These are the activations of a small network on made-up records, seen along a few directions, one row for each record.
After each row come some of the record's fields: T, U, S, G, K.
Not every record has every field; a missing one is left out.
The largest differences between rows may come from other fields.
Random noise pushes rows far along 8 fixed directions. That doesn't count. These rows show it; they differ only by the noise:
[  23 -329 -103  242    0   90  141   92 -103 -175   53  109   61   31
  182 -180  -20 -337   -6   10 -130  -10  175  -87  -80  163 -158]
[-193  195 -207  189 -191 -132  194  269   68 -421 -150 -169  250  -24
   85   23   42 -343  224   45 -232 -113  152 -126 -315  231   19]
[ -52  211 -123   54  -65   38 -107  296   20  146  -83 -343 -125  -50
  -74  -23    5  123   72   26   21  181 -209   27   97  -39  440]
[  25  122 -242  -50 -200 -123   32  313  -93  184  -74 -313  126 -163
 -144  -90  192  447  104  -14   92  154 -230  -52  128   -5  272]
[  22 -392 -363  585 -117 -169  170  192  -40 -256 -120   63  101   36
  432  157  -40 -688  374  212 -231  -73  124 -141  -74  270  -71]
[ 453 -683   62   42  -81  -10  -88 -343 -156  298  -66  175 -563 -275
  218  336  -19  514  475 -129  192 -372   36  327 -303  142 -444]
[-216  187   46   82 -282   -4 -129  340  284  114   20 -325  -71  253
  109 -264 -158 -128  170   69 -125  267 -109  301   32  128  513]
[  90  116  333  -32  176  386  121 -115   42   49  186  -80 -459 -199
  -73   40 -500  101  188 -270    8 -215  242  226 -222  395   80]
[ -47 -453  -93  198  -60  -34 -346  204  316  -52 -260   45 -251  136
  141 -168   23  -81   50  114  -17  264 -224   33   63   30  250]
[ 168  365  438  -40   17  512   68 -181 -335  606  503 -376 -629   28
  145  100 -467    1  198 -194    0 -212  234  675 -190   12  141]

[-353  259  487 -189  201  591  -61 -122  125 -158  339  127 -342  403
  270 -364 -396 -623 -399 -286 -303  -59  401  337 -258  -14 -125] -> <T:t3 U:u2 S:s2 G:g2 K:k1>
[ 146 -449  -26  -77  -46 -262   63 -128   88   71 -104  223   48 -194
  -61   -4  -13  463  133  -64  131  -81 -101  -95  131  257 -166] -> <T:t3 U:u7 S:s3>
[-174  -32 -123  -27 -303 -298  -12  244  420 -423 -342  -56   82  -75
  -22   43   48  195  415  -90  -72  -54  -52  -39 -327  368   86] -> <T:t1 S:s2 G:g2 K:k1>
[ 198 -311 -329   75  275   28  159   10 -336 -153 -140  192  -20 -403
  -16  278  114  172  -37 -185  123 -109  -46 -479  144   23 -243] -> <T:t3 U:u7 S:s2 G:g2 K:k1>
[  54   33   15 -105 -186  -86   16 -175 -358   43   43  -35   53   79
   91  173  368  -27  -31   67  -12 -253   61  138 -406 -425 -433] -> <T:t1 S:s1 G:g2 K:k2>
[ 163   58    4  115  435  371  -65  -30 -187  -33  161  144 -163   18
 -132  202 -140 -222 -288  -86   76  233  -72 -274  246 -245  157] -> <T:t2 S:s2 G:g1 K:k2>
[ 296   71  125  -23   73  163   15 -257 -237  233  216   11 -122  -36
 -137  356  -49  231   55 -102  123  -35  -13   68  -40 -191  -86] -> <T:t2 S:s1 G:g2 K:k2>
[   8   41  273   -7  -21  317 -201 -123  -17  -95   67  -73 -230  264
  -31  -58   27 -154 -118 -113  -61   71  125  248 -354 -196  -19] -> <T:t2 S:s2 G:g2 K:k1>
[ -49  296   36 -100 -130  -81  -51  -13  -41   95  -68 -212 -129  -46
   53  275  -40   67  212  -38   11 -139  -72  153 -109  -75   33] -> <T:t3 U:u7 S:s4 G:g1 K:k1>
[ 132 -325 -246  480  114   27 -133  142  100 -118  -59  175 -189  147
  295  349 -201 -474  262   58  -62  257 -148 -135  226   70  294] -> <T:t2 S:s4 G:g1 K:k1>
[ 304 -346 -414  463  375   89  -90   34 -438  269 -140  -12 -398 -285
  207  538  -26 -254   77   97  127   50 -271 -340  461 -207  161] -> <T:t3 U:u7 S:s2 G:g2 K:k1>
[  95   97   40    5  102   36  116 -115 -173  192  -13 -192   48 -236
 -164 -127   63  105  -78  173   91 -145  111   20   72   60  -23] -> <T:t3 U:u4 S:s2 G:g1 K:k2>
[ 137  -86 -115  -34  184  105   17 -158 -314 -276  -14  199  157  -17
 -167  207  323   26 -324 -104   -7  -57   50 -346 -213 -356 -363] -> <T:t2 S:s3>
[ 241  104  331 -219   -5  159 -296 -260   16  398   55 -131 -333   46
 -358  158   30  578  -36  -48  272  152 -228  274  -19 -326  187] -> <T:t2 S:s1 G:g2 K:k2>
[ 141    0  169   34   37  189  192  -62 -192  360  364  -40  -17   -2
    0 -162 -248  -38  -27   36   58   46   88  163  157  102   32] -> <T:t1 S:s2 G:g1 K:k2>
[  -1 -218 -301  417  -75 -196  162  223    7  -46  -92  -71  176  -85
  184  -17 -114 -354  258  155 -102   97  -36 -191  284  331  204] -> <T:t3 U:u7 S:s2 G:g2 K:k1>
[-209  385   38   87 -164   10  355  217  342 -532  115  -60  414   61
 -111  -40 -343 -229  296 -216 -249   55  267 -116 -217  605  201] -> <T:t2 S:s2 G:g2 K:k1>
[-303  508   52 -181  262   69  -72   -4  285 -608 -304   -3  -71 -154
 -162  120   -4 -219 -165  -52 -132 -300  196 -202 -445    4  -94] -> <T:t3 U:u1 S:s2 G:g1 K:k2>
[ -61 -352 -156   61 -226 -267 -209  123  353 -318 -360  130  -30   14
  163   35  168   35  251   71  -74  -64  -80   17 -306  122 -123] -> <T:t1 S:s4 G:g1 K:k1>
[ -84  -23   97  -32  -36  142  271  149   54  296  393  -22  255  100
   66 -702 -299  -23 -140  -52  -40  193  187  175  449  375  183] -> <T:t3 U:u1 S:s4 G:g1 K:k1>
[  84  191 -395  -76   35  -74   -7   93 -510  303 -104 -268  176 -220
  -48   22  522  238 -249  133  122  -68 -139 -155  183 -506  -99] -> <T:t3 U:u1 S:s4 G:g1 K:k1>
[-158   47  455 -166 -202  198  -56 -108  286   98  257   24 -217  265
  186 -250 -396  -67  139 -208 -138  -44  211  477 -208  277  -13] -> <T:t3 U:u6 S:s2 G:g2 K:k1>
[ 110 -215 -146 -142   53 -102  350  144  -60  -78  147  258  399 -235
 -209 -228   17  393  -75 -156  149  123   -9 -345  289  287 -125] -> <T:t1 S:s2 G:g1 K:k2>
[  50 -139  -58   41   74   12  114  -41 -203  -79   16   62   95  -44
  -29  -48  137  -32 -188   21  -33 -121   79 -140 -125  -68 -203] -> <T:t1 S:s3>
[  44 -463   69  124  -82 -185  -81  -46  370 -132 -121  295 -159   51
  173  125 -207  -82  369   57   26  -11  -37   95  -74  320  -63] -> <T:t1 S:s2 G:g1 K:k2>
[-335  350  212 -432  216  304  119  -17  183 -492    7  156   51  -80
 -187 -280  -98   65 -384 -414 -139 -157  273 -179 -285  158 -247] -> <T:t3 U:u2 S:s2 G:g2 K:k1>
[ 210 -312  -26  122  458  325  -89  -18  -47 -240 -139  122 -145 -278
 -396 -132   -9  192 -323 -139  163  207  -53 -432  142   75  141] -> <T:t2 S:s2 G:g2 K:k1>
[-166   49  174  -29  -59  111  -77  -14  280  -62  -25  -56 -254   82
  198 -172 -229 -127  139  -99 -132 -141  215  340 -225  253   50] -> <T:t3 U:u1 S:s2 G:g2 K:k1>
[-137  435   21  -59  290   10 -166 -219   34 -554 -578 -186 -142 -353
 -306  358  312 -166 -153  194  -37 -496  168 -241 -643 -212 -245] -> <T:t3 U:u4 S:s2 G:g1 K:k2>
[ -60  216  279 -216  225  310   35 -180  176  -23   77   82 -495 -173
   65  207 -466  129  155 -383  -32 -295  185  179 -181  308  -57] -> <T:t3 U:u2 S:s2 G:g2 K:k1>
[  41  306    7  249  -36   66   96   11  -53   49  216 -121   91  197
   48  316 -198 -390  169   71 -116  102   26   35   40  -54  222] -> <T:t2 S:s1 G:g2 K:k2>
[ -17   61 -109   58 -244  -91 -341   94 -269  430  -21 -292  -70  329
  185   -9  446 -142 -203  347    5  196 -303  260   12 -751  122] -> <T:t1 S:s1 G:g2 K:k2>
[  90  190   26   66   31    3  -72   36  138   34  -55 -126  109    7
 -363  122  -35  105   35  104  136  296 -208 -136  179  -32  364] -> <T:t2 S:s2 G:g1 K:k2>
[  63  -63 -411  232 -244 -470  405  214  -61  -81 -107  -87  477 -235
   16  177   89  127  401  124  -41 -134  -36 -264   55  372   16] -> <T:t1 S:s3>
[  81   29   -3  215 -111  -15  -51  -77  -47   14  105   14   61  274
  121  289    9 -325  120  111  -90   88  -11   75  -75 -208    3] -> <T:t2 S:s1 G:g2 K:k2>
[  39  103  -75 -105   15  -41  107 -100 -253  384  216   57   24   27
  245  138    9  -12   -8   12   10  -92  -34   68  240 -200 -237] -> <T:t3 U:u2 S:s2 G:g1 K:k2>
[ -21  -87  162 -136   65   78   51 -175  263 -135    9  152 -131 -175
   28  -58 -252  155  116 -164  -43 -266  210  112 -183  384 -222] -> <T:t3 U:u5 S:s4 G:g1 K:k1>
[ 144   60  -45  270  205  129   24  -89 -207 -261 -109  -93   11 -136
 -150  179   67 -286  -40   97  -14  -81  120 -203 -179  -61  -21] -> <T:t2 S:s4 G:g1 K:k1>
[ 275  101 -150  253  398  157  -73 -117 -191  -46  -97   50 -291 -197
 -145  753  -90 -103   85  -12  122   -1 -163 -336   97 -234  154] -> <T:t2 S:s1 G:g2 K:k2>
[  86   77  264  -30  117  259   18 -125 -185  353  304 -103 -321   92
   18   11 -239  -15  -73  -73   32  -53   41  265   19  -78  123] -> <T:t1 S:s3>
[  -7  -48   91 -120   66  -48 -156 -169   84 -251 -261   68 -252  -89
  -93  284  123  146   26  -56   21 -292  -10  -20 -457 -110 -203] -> <T:t1 S:s3>

Here are new rows. What are their fields?
[ 166   71 -153   21  217   88  159  -78 -260 -249   27  143  300 -156
 -315  245  198   67 -231  -79   58   25    6 -485   -8 -200 -200] -> <T:t2 S:s1 G:g2 K:k2>
[ 204  169    3 -293  124   89  136 -177 -457   49   87   27  -55 -287
 -176  300  241  387 -100 -176  175 -291   67  -76 -261 -291 -426] -> <T:t1 S:s2 G:g1 K:k2>
[  72  324  311 -111   24  150  195 -197 -131  384  230 -298  -48 -152
 -153 -199 -190  153   19   83   70 -196  237  333   15  186   51] -> <T:t3 U:u4 S:s2 G:g1 K:k2>
[ -40  234  113 -105  152  203 -173   33 -101  102   75  -89 -300  103
  -23  101   -2  -73 -211  -33   28   58  -87   97  -36 -357  164] -> <T:t1 S:s1 G:g2 K:k2>
[  93  289   40  269  -46   15  341   40 -109    2  187 -219  105  -89
    4  176 -329 -218  423  -16  -55  -83  205  108   20  398  218] -> <T:t2 S:s4 G:g1 K:k1>
[ -63  263  143 -333  232  252    7   23  -18 -139   58   -1   48 -162
 -379 -245   54  257 -444 -148   72   18   33 -182 -108 -109  -49] -> <T:t1 S:s2 G:g1 K:k2>
[ -19 -148   76 -149 -198 -121 -208  -51  239 -172  -83  160  -66  229
   58   70   88  234  103 -132  -36   47  -62  171 -276  -54  -53] -> <T:t2 S:s3>
[  11 -154   31   -1   87   85 -190  -24   58   -1 -226 -124 -212 -127
  -96 -215  143  157 -133   57   62  -22    5   47  -66    7   55] -> <T:t3 U:u4 S:s2 G:g2 K:k1>
[  72   83 -185  101  279  200  -47  124 -261 -270 -155 -143  147 -177
 -378 -113  294   24 -412   -6   62  194  -66 -446   31 -233  140] -> <T:t2 S:s2 G:g2 K:k1>
[  38   36  -14  -61 -242 -392  465  -48  297 -366 -143   85  317 -421
 -175  211 -181  419  597 -107    2 -422  205 -115 -381  744 -236] -> <T:t1 S:s1 G:g2 K:k2>
[ 164  213 -265  230  385  108   93   24 -333  398   41 -194 -148 -311
    8  277 -119 -153  -29  176  116  -52  -79 -193  474 -129  242] -> <T:t3 U:u1 S:s2 G:g1 K:k2>
[ 146 -360  319 -361  199  293  193 -203   -8  -44  327  411   65 -148
 -233 -525 -129  426 -378 -303  123  -46  252  -41  -46  250 -439] -> <T:t1 S:s2 G:g1 K:k2>
[-105  650  369 -187 -362  -96   84   24  343  327  150 -451 -185   -2
  -87  130 -441  337  549  -36    1 -136    4  586 -225  350  444] -> <T:t1 S:s1 G:g2 K:k2>
[ -88  147   25   33  334  190    1   69   35 -242  -54   30  -60  -93
 -247   35  -86 -211 -270   -1   12   73  -53 -337   38  -68  183] -> <T:t1 S:s1 G:g2 K:k2>
[  93   39 -392   59 -116 -223  468  102 -586 -145  121   43  637 -143
   23  124  427 -141  -44   76  -25 -149  123 -366  -66 -170 -481] -> <T:t1 S:s2 G:g1 K:k2>
[ 302 -259   73 -163 -221 -169  180 -195 -150  172  187  193  213  -27
  -78   61   87  555  226 -139  211    3   13  122   21   82 -323] -> <T:t2 S:s2 G:g1 K:k2>
[  86  224   88  -74   20  -34  131 -222 -252  165   90  -72 -122 -137
   49  386 -103   26  155  -39   31 -307   68   83  -98  -91 -196] -> <T:t3 U:u7 S:s1 G:g2 K:k2>
[ 144  206 -325  200 -211 -298  205   68 -208  -67   -9  -75  300  -24
   76  569  146  -54  401   64  -30  -56  -65 -138  -50  -85  -19] -> <T:t2 S:s1 G:g2 K:k2>
[ 175 -440 -183  400  -82  -57  207    7 -255 -140   68  118  156   55
  280   -5   56 -358  204   30  -95  -19  203  -30  -31  179 -202] -> <T:t2 S:s2 G:g2 K:k1>
[ 185   64   86 -202   67  134   88 -153 -369  186  217   47 -148  -95
   14  176   73  203  -45 -142  116 -189   85  126 -148 -219 -308] -> <T:t1 S:s2 G:g1 K:k2>
